Each row below holds a small network's activations on one input, seen along a few directions.
Each table varies a few parts of the input and shows all the possible inputs, shuffled.
Descriptions start from the smaller parts, as in this example, which fits no table here: values(3) and (point or ring(11) or (line(4) and ring(5))).
Shared parts are said once, and a part with two or three values counts as separate values.
(in the rows, 128 means zero)

Other details of the inputs vary at random and push rows far along two fixed directions, the same in every table; ignore that.

A family of inputs:
R1: [176 132 160 216 187  97 106 183 130 207 127 113 171]
R2: [118 148 142  76  89 128  69  89 112  93 178 137 136]
R3: [126 137 122  71  95 118  78  84 112  78 162 133 113]
R4: [181 129 143 212 190  96 120 172 128 194 116 105 153]
R5: [141 162 114 130 110 132 139 120 133 137 126 126 135]
R6: [ 95 105 160  53 123 126  62 121 112  88 163 144 127]
R7: [122 104 173 115 165 115  75 161 123 144 147 134 144]
R8: [152 108  59 207 152 135 246 135 151 134  46 108  79]
R9: [148 159 154 127 124 115  86 135 122 153 156 130 163]
R10: [125 119  89 115 108 134 152  94 131  79 108 127  92]
R11: [154 107  66 205 157 135 237 144 144 139  48 107  87]
R12: [169 133 155 216 180 107 125 180 134 203 122 111 166]
R13: [ 80 120 111  76  96 168 184 127 140 112 105 143 112]
R14: [109 109 181 122 150 123  79 156 122 147 156 139 157]
R15: [125 152 105 110  92 142 154 100 131 110 125 131 120]
R16: [116 133  91 119  93 150 169  92 134  90 116 132  98]
R17: [119 130  85 118  95 145 166  89 130  86 113 132  94]
R18: [100 103 149 125 137 139 131 139 129 130 131 134 127]
R19: [152 138 135 132 137 108  83 124 119 130 148 124 139]
R20: [150 130 138 135 140 103  91 125 120 130 144 120 132]
R21: [ 97 119 148 112 130 147 140 146 134 148 130 133 138]
R22: [146 122 129 138 140 110 108 131 125 121 125 122 125]
R23: [113 147 131  73  81 131  87  90 115  86 165 143 129]
R24: [ 93  91 116  85 123 146 151 121 131  88 110 137  92]
R25: [128 143  79 145 103 152 212 108 143 116  86 124 102]
R26: [133 142 127 140 116 126 129 120 128 133 136 126 133]
R27: [124 105 183 121 171 109  70 168 119 152 151 131 158]
R28: [129 117  96 110 110 127 141 101 124  86 116 125  94]
R29: [144 136 126 136 130 116 112 119 123 126 136 122 130]
R30: [122 125  85 108  98 139 158  92 126  79 111 129  94]
R31: [ 81 115 154  62 103 143  82 105 117  85 165 150 127]
R32: [ 98  85  98 129 138 151 205 133 141 106  78 129  86]
R33: [160 172 164 138 135 105  73 145 120 176 163 121 177]
R34: [ 79 126 154  50  98 149  95 119 122 107 162 148 139]
R35: [ 89 115 103 117 117 168 221 141 147 139  81 132 108]
R36: [117 140 101 114  93 145 158  97 128  99 123 131 111]
R37: [144 160 126 124 113 126 122 127 128 141 133 127 144]
R38: [149 127 124 139 138 110 108 123 125 124 133 120 124]
R39: [118 139 103 115  96 142 149  99 131 101 126 136 112]
R40: [147 129 144 132 139 104  82 126 120 126 145 121 137]
R41: [114 154 125  77  83 136  92  87 117  89 164 143 131]
R42: [154 104  65 206 154 132 242 143 148 138  47 107  80]
R43: [132 120 176 186 187 125 130 198 140 218 123 121 175]
R44: [113  99 150 121 151 124 118 146 132 131 132 132 128]
R45: [103 134 163 102 132 140 116 157 131 162 142 138 158]
R46: [151 142 148 135 139 106  73 127 119 137 158 125 151]
R47: [167 140 150 211 174 109 129 178 134 202 117 116 168]
R48: [145 139 143 139 132 113  90 126 120 142 151 126 147]
Description of these inputs: values(3) and (line(5) or line(11)).
The inputs of R29 and R46 match in every part but the values(3) part. If R24 is changed in the same way as R29 into R46, which row does it become?
Answer: R7
The inputs of R43 and R21 match in every part but the values(3) part. If R39 is changed in the same way as R43 into R21, which row does it become?
Answer: R26
Which other rows does R6 become when the line(5) part takes its other values? List them by row number.
Answer: R13, R14, R27, R34
Which other rows does R15 become when the values(3) part takes its other values? List them by row number.
Answer: R9, R25
Start at R22 and move only the line(11) part, one step at a time. The first step leads to R28. Which rows follow, in order?
Answer: R42, R11, R30, R1, R12, R23, R47, R9, R37
